A small network was shown many inputs. Here are its activations along a few directions, one row for each input.
In each table, some parts of the input vary, and every possible input appears once, in random order.
A made-up example of a description, with smaller parts first: one of 3 separate values, together with either a single point or one of 11 places around a ring or (one of 4 places along a line, together with one of 8 places around a ring).
Shared parts are said once, and a part with two or three values counts as separate values.

Table:
r1: [ -3 -24   9  -5  -6  12 -15 -27  -8  16  13  21]
r2: [-14   4  -3  10 -20 -16 -41 -18  13 -10   7 -13]
r3: [  4  -9   9  -9  -6   3 -11 -42   3   8   0  11]
r4: [-16 -16 -65 -37   0   8  -4 -21  -7   9   9 -25]
r5: [  0  21 -13  34  18  11  78  23  22  -2  -7 -33]
r6: [-10  -9   1  16 -15 -15 -35  -5   4 -20  24  -1]
r7: [  7 -16  -1  -9  -6   9 -19 -35   2  11   1  13]
r8: [-16 -10  13  17 -19 -13 -32  -8  -8 -22  28   0]
r9: [  4 -27   8 -30  23  29 -10  -8  18   0 -30  18]
r10: [  4  24   8  23   4 -13 -18  29  -9  -7  19  10]
r11: [-27  37 -24  37  -5   0  51   7  18 -31   5  -9]
r12: [ 46  18  20   7   1 -30  26  17  -8  23 -27  -8]
r13: [ 37  14  15  13  23  -7  14  42 -10  24  -1 -12]
r14: [ 27  19  26  12  31  -1   8  32 -24  24   0 -15]
r15: [  1 -21  16   6   6   9 -29 -34 -29  -1   8  -2]
r16: [ 11 -17  23 -35   0  24   3 -13  21   1 -38  23]
r17: [ -2  16  17  24   1 -16 -12  29 -22  -2  25  19]
r18: [-36 -18  -9 -11  16  53  60 -21  28 -28 -21   7]
r19: [  5   1 -50 -26  19 -26  38  43 -15  32   0 -40]
r20: [ 45  20  13  14   5 -10  18  32   2  29 -21  -5]
r21: [ 31  11   7  10  21 -15   9  29   5  31 -16 -10]
r22: [  6 -32  14 -26  23  12  -3 -14  16  -6 -34  27]
r23: [  4 -26  21 -33  19  39  -9   1   2  -6 -14  14]
r24: [  0   1   9   7 -43 -10 -29 -11   8 -20   5  -3]
r25: [  0  16  -1  12  -5 -35 -10  19  11   1   1  10]
r26: [ 20  -3   5  -7 -18   2 -13 -45   7   2  -9   8]
r27: [-21 -18 -47 -63  20  21  15  -5 -18   1 -28 -16]
r28: [ 26   4  27  25  22 -10  16  40 -33  30  -2  -9]
r29: [ 19  28   8  17 -22 -27  -6  12  13  -8  -6  12]
r30: [  0  -5   4  13 -34 -37 -26 -23  20 -19  -1  -1]
r31: [ 11  27   4  12 -18 -26  -8  19  14   4  10   8]
r32: [ -3 -24  23 -14  28  41 -13   1 -13   3 -18  28]
r33: [-23  33 -58 -22   0 -27   8  29 -10   7  14 -32]
r34: [  0 -31  22 -25  33  39  -7  -4  -5  -1 -10  36]
r35: [-38  -9 -57 -28 -22 -21  -6   1  -1 -12  31 -29]
r36: [-41  12 -26  34 -35  13  31 -19  23 -45  11 -17]
r37: [ -6 -15  21  -7  10  17 -17 -32 -14   9  27  10]
r38: [ -5  23  13  13  -2 -26 -12  24  -2   4  18   9]
r39: [-33  -2 -19  13 -14  37  48 -48   7 -20   0 -12]
r40: [-15   0  18  17 -30   1 -37   1 -21 -11  28   6]
- The inputs of r3 and r22 match in every part but one. If r39 is changed in the same way as r3 into r22, which row does it become? => r18
- The inputs of r37 and r14 match in every part but one. If r7 is changed in the same way as r37 into r14, which row does it become? => r21
- What do these inputs look like to the network? => one of 5 places along a line, together with either one of 2 separate values or one of 6 places along a line
- Change only the place on the line of 6 in r29. List by row number the other rows that result. => r10, r17, r25, r31, r38
- List by row number the other rows that have the place on the line of 5 in common with r30. => r2, r6, r8, r24, r35, r36, r40
- Change only the choice among 2 separate values in r5. List by row number the other rows that result. => r19

Table:
r41: [ 30  14 -23  -3  22 -16  34  58 -32  40  24 -23]
r42: [-34  31 -33  55 -18 -35   9  15  -9 -14  41 -31]
r43: [-32 -31   9  12 -22  46 -32 -59   3 -28   2  14]
r44: [ 41  39 -24   4 -19 -59   5  31  -2  37  25 -24]
r45: [-25 -60  23 -24   0  46 -87 -71 -16 -16  11  24]
r46: [ -3 -19  -9 -27 -24  23 -10 -66  27 -20 -29   6]
r47: [-55  12 -11  20 -26  17  -5 -25  15 -49  23   4]
r48: [-43 -11 -27 -29   5  31  49  -2   6 -28 -13  -6]
r49: [ -7 -71  -8 -73  41  64 -39 -38 -15   5 -19  16]
r50: [ 20  18  47  29  -1 -28 -43  50 -32  21  13  32]
r51: [ 30   3  40  25  38  28  64  22   8  14 -32   5]
r52: [21 19 66 74  7  7  5  2 14 -8  0 19]
r53: [  2 -50   3 -66   0  11 -61 -71   7   3 -23  24]
r54: [ 48  17  27 -16  -6 -55 -31  57   2  27  -6  18]
r55: [ 39  -5  25 -18  38 -13   4  73 -36  29 -20  26]
r56: [-24  22 -60   9  25  -7  59  31  -2   2  16 -35]
r57: [-33   3 -22 -26 -38 -11  15 -14  43 -35 -10 -14]
r58: [  9  34  -6  42 -17 -33 -15  39 -29  26  55 -23]
r59: [ 45  27  45  29  -4 -22  32   0  32   8 -36   7]
r60: [-10  41 -48  13 -18 -64  27  13  19  -1   9 -41]
r61: [-17 -35 -16 -30  17  71  19 -45  -4 -13 -32  -1]
- The inputs of r57 and r47 match in every part but one. If r54 is changed in the same way as r57 into r47, which row does it become? => r50
- What do these inputs look like to the network? => one of 3 separate values, together with either a single point or one of 6 places along a line
- Change only the place on the line of 6 in r61. List by row number the other rows that result. => r41, r48, r49, r55, r56

Table:
r62: [ 25 -46  42 -31   2  22 -36 -34  12 -26 -47  29]
r63: [-24  -7 -30 -26  13   4 -12  21 -43  -3  17 -16]
r64: [ 11  12   4  -9  39  22   5  58 -30  32  -6 -10]
r65: [-25  17   6  39 -25 -24 -28   8 -24 -20  32   1]
r66: [ -2 -24  22 -17  17  29 -18 -71   3   7 -17  19]
r67: [ 33   5 -10 -13  22   2  14  26 -12  59 -16 -20]
r68: [ 36  16  38  48 -19 -33  13  10   3  27  13  -1]
r69: [  0 -42  35   0  22  43 -42 -25 -29 -19 -37  35]
r70: [-30  21 -16  46  -2   3   4   7  -3 -38  20 -22]
r71: [ -2 -25 -25 -12 -33  56  26 -52   8 -10  -1  11]
r72: [-35 -11 -39   8  22   6  13  12 -12 -23  13 -26]
r73: [-11 -15 -51   2   6  -8  24 -22   6   1   7 -37]
r74: [ 41  31  26 -16  -2 -27 -19  46   7  33  -2  20]
r75: [  9   1  -5 -36 -22 -38 -43  12   0  -1  28  -2]
r76: [ -1  15  -8  39 -35 -27 -27 -23   6   5  27 -18]
r77: [ 17  30  19  22  -4 -29  45  29  32 -18 -13  -5]
r78: [ 34   7  -1 -39  19 -12  13  50   5  28 -23  -5]
r79: [ 20  15  24  13  14 -17 -11  56 -38  32  18  29]
r80: [-16  14  -8  18  35   3  48  44 -18   9 -16  -6]
r81: [  7  -5 -51 -23   5   4 -17  -8 -13  25   9 -34]
r82: [-15  19 -14   8 -17 -32  15  -6  30 -44   8 -20]
r83: [ -1  -9 -35 -55   4 -18 -15  13   3  -5   4 -19]
r84: [ 23  32  34  31 -22 -42  -1  38  29  12  -9  18]
r85: [-32 -16   0 -37  -6  19  -6 -41  36 -18 -16  29]
r86: [ 51  15  10  13   5 -17 -13  23  -9  55  13  10]
r87: [-42 -18 -15 -12 -26  66  23 -19 -15 -26   1  25]
r88: [ -5 -39  30 -38  16  16 -26 -44  34 -18 -19  28]
r89: [ 18  34  12  49  -3 -10  42   8  13  19 -12 -23]
r90: [ -5  22  -8 -16  11 -25  55  32  18   8 -36  -5]
r91: [ 14   9  -7   6  21  -3  54  10   2  29 -15 -32]
r92: [-20 -37  38 -14  39  47 -28 -38  -5 -22   3  22]
r93: [ 18   1 -24  -2 -12 -21 -46 -11 -13  28  34 -10]
r94: [ -5  35  26  50   9  -6  49  36 -14 -17   2  -2]
r95: [-43 -28   2  -6  12  46 -10 -31   1 -21   5  27]
r96: [ 14  18  41  55  -1 -15   0  47 -11   2  22  11]
r97: [-21   0 -15 -36 -42  52  11 -26  28 -18 -24  16]
r98: [-11  28  -1   7 -41 -49 -22  -4  15 -27  17   5]
r99: [ 36 -55  31  -7  11  36 -32 -58  -6  -4 -34  19]
r100: [-30  10 -48 -24  -5 -23  23   0  18 -20 -14 -17]
r101: [ -7   7 -15  31 -19 -23  23 -32   7 -19  22 -36]
r102: [-10 -34  -3 -13  -1  41  -7 -62  22   2   2   6]
r103: [-15  -4 -11  -3  -5 -20 -43  22 -40   3  40   8]
- The inputs of r93 and r75 match in every part but one. If r91 is changed in the same way as r93 into r75, which row does it become? => r90
- What do these inputs look like to the network? => one of 3 separate values, together with either one of 4 places along a line or (one of 2 separate values, together with one of 5 places around a ring)
- Change only the choice among 2 separate values in r65. List by row number the other rows that result. => r96
- Change only the place on the ring of 5 in r103. List by row number the other rows that result. => r63, r65, r70, r72
- Change only the place on the line of 4 in r71. List by row number the other rows that result. => r66, r99, r102

Table:
r104: [ 14 -45   1 -54  26 -23 -64  -9   5  13  -3  -1]
r105: [ 16 -34  35   6  21  34 -81 -38  13 -40 -18  38]
r106: [ 11  28  17  35  12 -47  71  15  32  11   0 -46]
r107: [-20  29 -19  26  15  16  -4  18 -63  22  35 -21]
r108: [-48  40 -31   4 -37 -12 -12  42   1 -18  31 -12]
r109: [-35 -10 -11  10 -59  38 -41 -54  31 -55 -17  26]
r110: [-31   7 -20  11  29   3  47  48  -3 -30  13 -46]
r111: [ 16 -23 -50 -28  13  19  -9 -47 -26  40  17 -10]
r112: [-19 -30 -50 -36  26  -2  37 -36  12   6 -38 -25]
r113: [-20 -27  22  21   2  57 -17 -80 -25   3   6  14]
r114: [-26 -24 -55 -43 -47 -29 -17 -25  12  -8   4  -2]
r115: [ 55  33  40  17 -12 -20  44  56  15  34 -16  17]
r116: [ 53  24  44  34   9 -69 -28  39   5  14  10  -2]
r117: [  3  10  18 -17   1  26  29  75 -18   8   4  10]
r118: [-10 -11  42 -28  -2  63  17 -39  -1 -14 -43  65]
r119: [ 52  34  13  56  -3 -28  20   6 -23  42  32 -29]
r120: [ 14  52 -15  45 -57 -57   5  28  37   0  15 -11]
r121: [-16  13  15   1  33 -36 -39  44 -34  -8  28  17]
r122: [ 31 -41 -14 -62   3  23  15  16   3  27 -30  19]
r123: [-41 -26  16   2  25  44  26 -59  26 -45 -32  -2]
- The inputs of r119 and r116 match in every part but one. If r111 is changed in the same way as r119 into r116, which row does it become? => r104
- What do these inputs look like to the network? => one of 4 places along a line, together with one of 5 separate values
- Change only the choice among 5 separate values in r117. List by row number the other rows that result. => r107, r108, r110, r121
- Change only the place on the line of 4 in r112. List by row number the other rows that result. => r106, r110, r123

Table:
r124: [ 58  21  17 -42  21 -60  16  57  14  40 -29   3]
r125: [ 46  46  15  49 -30 -50  75  37  40  17 -10 -15]
r126: [ 35 -52  -4 -43  27  36 -20 -49 -17  34 -37  -1]
r127: [ 20 -41  38  19  19  49   3 -64   4   0 -45  14]
r128: [  2 -32  27   6 -13  33 -72 -64 -10   6  27  18]
r129: [ -3 -46  38  -8   3  66  -6 -20   7 -37 -37  50]
r130: [-48  -5 -23  21   2  36  51 -37  21 -36  12 -29]
r131: [-50   2 -26 -14 -35 -12 -44  -3  10 -59  16   1]
r132: [-44   1 -51 -60   1  13  20 -20  21   2 -14 -14]
r133: [ -2 -40  29 -15 -24  28 -92 -28   1 -24  -9  50]
r134: [ 22  46 -49   9   5 -36  49  69 -29  52  18 -53]
r135: [ 52  40 -21 -20 -18 -68  47  49  18  57 -11 -30]
r136: [ -6  35   6  65   6 -37 -38  77 -54  15  56 -10]
r137: [-43  11 -33  11 -27  -4 -30 -44   0 -31  50 -20]
r138: [ 19  16  48  29  20 -48 -61  61 -13   6  30  17]
r139: [-18 -15 -65 -36  17  -2  22 -31   5  -4 -12 -40]
r140: [-32 -18 -61 -45  13  23  26 -25  -4  -4  17 -33]
r141: [-33  -7 -29  30   6  10  48 -44  23 -38 -15 -34]
r142: [ 23   8  56  38  50  -4  23  68 -10  -3  -9  22]
r143: [  4 -37  36  14  16  75   8 -58   3  -1 -13  20]
r144: [ 22 -43  24  12 -12   3 -74 -71 -13   0   7  20]
r145: [ 21 -44  -1 -57  24  59 -17 -43 -24  29  -6   4]
r146: [ -6  32  24  65  38   4  47  80 -51   7  16  -8]
r147: [ 24   8  23 -29  58 -19  -4  80 -20  41 -15   0]
r148: [ -7 -31  35 -11 -28  23 -71 -64   9   5   8  46]
r149: [-50 -11 -16  -4 -10  31  35   2  22 -70 -16   3]
r150: [  9 -37   4 -69   8  51 -16 -40  -7  28 -24  33]
r151: [  6 -46   4 -75  16  51 -31 -11 -12  -1 -38  37]
r152: [ 14  59  -6  70  -9 -21  78  55 -19  14  19 -36]
r153: [-57  13 -28  -8 -39 -19 -27 -43  20 -33  26   7]
r154: [ -5 -34  41  -6   3  59   5 -53  16 -11 -31  50]
r155: [  6  22 -16   0  50 -12  19  93 -68  43  20 -19]
r156: [ 13  60 -26  70 -44 -61  -2  48 -24  21  61 -35]
r157: [ 49  35  58  20  11 -42  43  40  32   5 -36  21]
r158: [-54   8 -18   5 -13  30  44 -31  37 -33 -17  -2]
r159: [-40 -14 -53 -72  -1  19  13  12   3 -35 -15 -12]
r160: [ 45  35  38  21 -22 -83 -35  35  33   9   7  20]
r161: [ 40  56   5  39 -62 -93   0  30  21  23  29 -13]
r162: [-31   0 -41  22 -26 -29 -32 -51  13 -34  23 -29]
- What do these inputs look like to the network? => one of 3 separate values, together with either one of 5 places around a ring or (one of 2 separate values, together with one of 4 places along a line)
- The inputs of r135 and r161 match in every part but the choice among 3 separate values. If r132 is changed in the same way as r135 into r161, which row does it become? => r153
- Change only the choice among 2 separate values in r145. List by row number the other rows that result. => r140
- A walk changes only the place on the line of 4. It starts at r162 and steps to r137. List the rest of the walk in order. => r153, r131

Table:
r163: [ -6 -20  11 -36  21  59  46 -18  -7  -3 -28   1]
r164: [ -4 -45  10 -28  39  40 -40   1 -21  14  -8  20]
r165: [ -7 -27  36   4   2  23 -60 -24 -27 -18   0  19]
r166: [ 19 -27  44 -21  28  44   8  -2 -10  21 -24  39]
r167: [-18   0 -31  -7 -38   0 -57 -50  32 -19  28  -1]
r168: [ 31  -2  57  31 -12 -26  -1 -13   2  15 -24  18]
r169: [  1  10 -18 -28   9 -22  44  55   9   4 -17 -15]
r170: [-38   7 -65 -34 -24   7 -21 -51  12 -12   2 -15]
r171: [ -7  41  -4  62 -27 -42  -2  30 -13   2  49 -35]
r172: [ -6 -19 -64 -69  -4  14 -21 -22   6   9  -3 -12]
r173: [-26  -7  44  29 -14  40  10 -44  22 -25   3  16]
r174: [-39  -3   2   8  -4  46  48 -40   4 -21 -26   8]
r175: [-21  43 -49  38 -14 -33  35  38 -20   7  24 -46]
r176: [ 12  22 -43  -1  12 -25  39  64 -31  27  26 -41]
r177: [ 18  10  25  43 -11 -17  23 -30  37 -21   4  -8]
r178: [  6 -17  66  17  -8  33 -14 -23  -6  -2 -19  40]
r179: [-23  35 -26   5  -5 -34  44  25  19 -27  -3 -11]
r180: [ 26  19  24 -19  22 -25   1  58   0  30 -14   7]
r181: [  9  -4   0 -22 -29 -13 -82 -40  -8   5   8  17]
r182: [-46 -21 -37  -5  11  34   0 -35  -4 -42   0  -4]
r183: [ 33  25  30  24 -16 -38 -21  49  13  -4  -7  22]
r184: [-22 -47 -28 -41  26  41   1  -8 -16 -15  -8  -6]
r185: [ 13 -13  -8 -67   4   2 -59 -26 -17  36   5   4]
r186: [ -9  29  10  38 -26 -31   4  30  43 -22  13  -2]
r187: [ 21 -11  -2 -23  20  -7  61  -4   4   8 -25 -14]
r188: [ 40  25  -4   7  29 -39  -1  67 -43  46  38  -7]
r189: [ 35  27   3  58 -19 -44 -26  64 -25  26  33   3]
r190: [-30 -21   5  19  -4  29 -36 -40   8 -47  24   1]
r191: [  1   6 -20  23   1  -7  58 -19  31 -12 -22 -14]
r192: [ 40 -14  32  -5  30  -7  18  10   5  42 -29  16]
- What do these inputs look like to the network? => one of 5 places around a ring, together with one of 6 places along a line
- Change only the place on the ring of 5 in r174. List by row number the other rows that result. => r163, r166, r173, r178
- A walk changes only the place on the ring of 5. It starts at r192 and steps to r187. List the rest of the walk in order. => r191, r177, r168
